[[ 21  15  -5 -25]
 [ 16  10   2 -13]]
Counting starts at 1.
Give the entry in row 1 and column 3.
Answer: -5
Give the entry in the top-right corner.
Answer: -25
The entry just right of 10 -> 2
Give the entry in row 1 and column 2.
Answer: 15

Questions about the row below.
1) Which number is the entry just left of -12.0?
2) Which number is the second entry?
3) Which number is the first entry?
4) Which number is the third entry from the left?
5) Which number is the 5th-last entry?
6) Which number is the 2nd entry from the right?
[  0.5  -2.8   1.5  13.8  -6.2   7.9 -12.0  17.1]
1) 7.9
2) -2.8
3) 0.5
4) 1.5
5) 13.8
6) -12.0
